Each row below holds a small network's activations on one input, seen along a few directions.
Each table varies a few parts of the input and shows all the possible inputs, shuffled.
Descriptions start from the smaller parts, as in this example, which fits no table here: one of 4 places along a line, together with either a single point or one of 9 places along a line or (one of 2 separate values, together with one of 5 places around a ring).
Shared parts are said once, and a part with two or three values counts as separate values.
(in the rows, 128 means zero)

Rows:
R1: [149 155 207 132  98 104 153 151 100 165 122 139  50 154 147  52]
R2: [157 138  56  65  82 124 143 140 132 166 188  92  72 135 147 166]
R3: [ 84  87 151 115 138 123  66  87 131  79 172 127 160  99 165 140]
R4: [ 85 116 216 156 168 116  97  64 122 109 136 146 153 124 151 118]
R5: [129 116 157 193 145 132 137 177 116 125  43 156 152 158  93  67]
R6: [ 98 138  40 115 106 156  97  54 121 113 161 115 147 100 134 178]
R7: [135 112   9 126 140 151 125 173 144 130 109 113 164 121  91 179]
R8: [134 150 126 165 150 154 168 145 129 144  23 162 137 162  63 142]
R9: [153 162 204  76 141 111 168 130 135 177 140 128  74 169 142 179]
R10: [126 101  86  93 175 140 124 173 161 113  95 125 167 137 106 208]
R11: [102 130 100 183  85 159  94  64  86 119 130 142 141  89 140  51]
R12: [127 129 152 134 198 133 150 151 161 142  58 145 158 161  90 189]
R13: [158 140 116 126  64 124 137 157 105 172 154 117  60 126 153  35]
R14: [168 138 183 100 116  59 176 164 154  99 208  88 114 100 146 119]
R15: [ 94 153 183 126 169 135 125  35 131 128 114 155 145 141 126 189]
R16: [165 185 178 105  99 126 182 118 107 183 102 143  42 165 121 130]
R17: [154 108 136 154 172  84 155 188 168  63 124  97 201  94  96 129]
R18: [ 94 103  73 148 102 134  61  84 114  93 181 112 154  82 158 106]
R19: [ 95 140 189 188 119 137 113  55  83 112  98 166 133 120 135  67]
R20: [148 130 135  33 114 118 144 148 140 149 176 106  86 149 159 197]
R21: [103 177 157 158 125 159 144  24  97 128  79 173 121 136 108 140]
R22: [142 139  36 158 121 177 154 156 126 154  59 139 148 132  64 127]
R23: [147 108  86  96  80 102 110 174 132 145 208  92  77 121 173  92]
R24: [139 106  66 191 114 153 119 188 117 134  77 137 161 127  96  52]
R25: [ 92 123 117  83 140 142  96  57 137  99 149 130 155 118 143 208]
R26: [134  81  40 160 134 131  89 206 142 107 130 113 174 116 120 108]
R27: [118 127 168 145 142  81 131  70 138  54 182 112 187  63 131 129]
R28: [122  97 184 162 196 116 120 183 155 120  79 136 169 156 116 118]
R29: [136 131 234 104 145  92 141 163 132 157 163 122  76 158 163 106]
R30: [170 169  87  97  67 149 170 124 109 191 136 119  52 138 123 114]
R31: [108 165  68 150  92 183 130  34  97 136 112 146 130 107 112 125]
R32: [123  69 119 124 171 124  93 206 161  90 118 123 176 130 132 139]
R33: [135  99 166  65 116  99 114 182 142 128 199 105  88 135 180 127]
Describe the family of inputs behind these rows.
> one of 3 separate values, together with either a single point or (one of 2 separate values, together with one of 5 places around a ring)
Changing only the choice among 3 separate values turns R17 into R14. The same change can be made to R28. Which row results?
> R29
Which other rows agree with R15 in the choice among 3 separate values? List them by row number.
> R3, R4, R6, R11, R18, R19, R21, R25, R27, R31

Rows:
R34: [134 102  73 153 157 135 124 183 150 114  94 121 180 126  95 140]
R35: [105 146 117 164 124 163 125  65 105 126  86 155 147 121 106 120]
R36: [145 113 112  69 110 109 122 160 143 134 195  95 102 122 163 149]
R37: [127 140 142  98  92 116 121  90 115 140 195 113  86 115 169 117]
R38: [167 121 120  97 122 109 156 211 147 147 137 107 101 142 126 125]
R39: [122 127 113 176 148 156 131 140 123 135  54 153 155 141  90 108]
R40: [136 168 157 121  97 131 151  88 103 165 130 139  71 143 136 113]
R41: [154 148 156 130 114 125 161 166 117 167  98 138  80 163 120  99]
R42: [ 98 121 100 145 117 139  94  67 116  92 147 130 161  93 137 127]
R43: [108 125 252 131 186  95 131 102 142  99 122 144 150 138 139 149]
R44: [111  95  65 123 141 131  92 136 146  90 149 112 177 104 128 163]
Describe the family of inputs behind these rows.
> either a single point or (one of 2 separate values, together with one of 5 places around a ring)
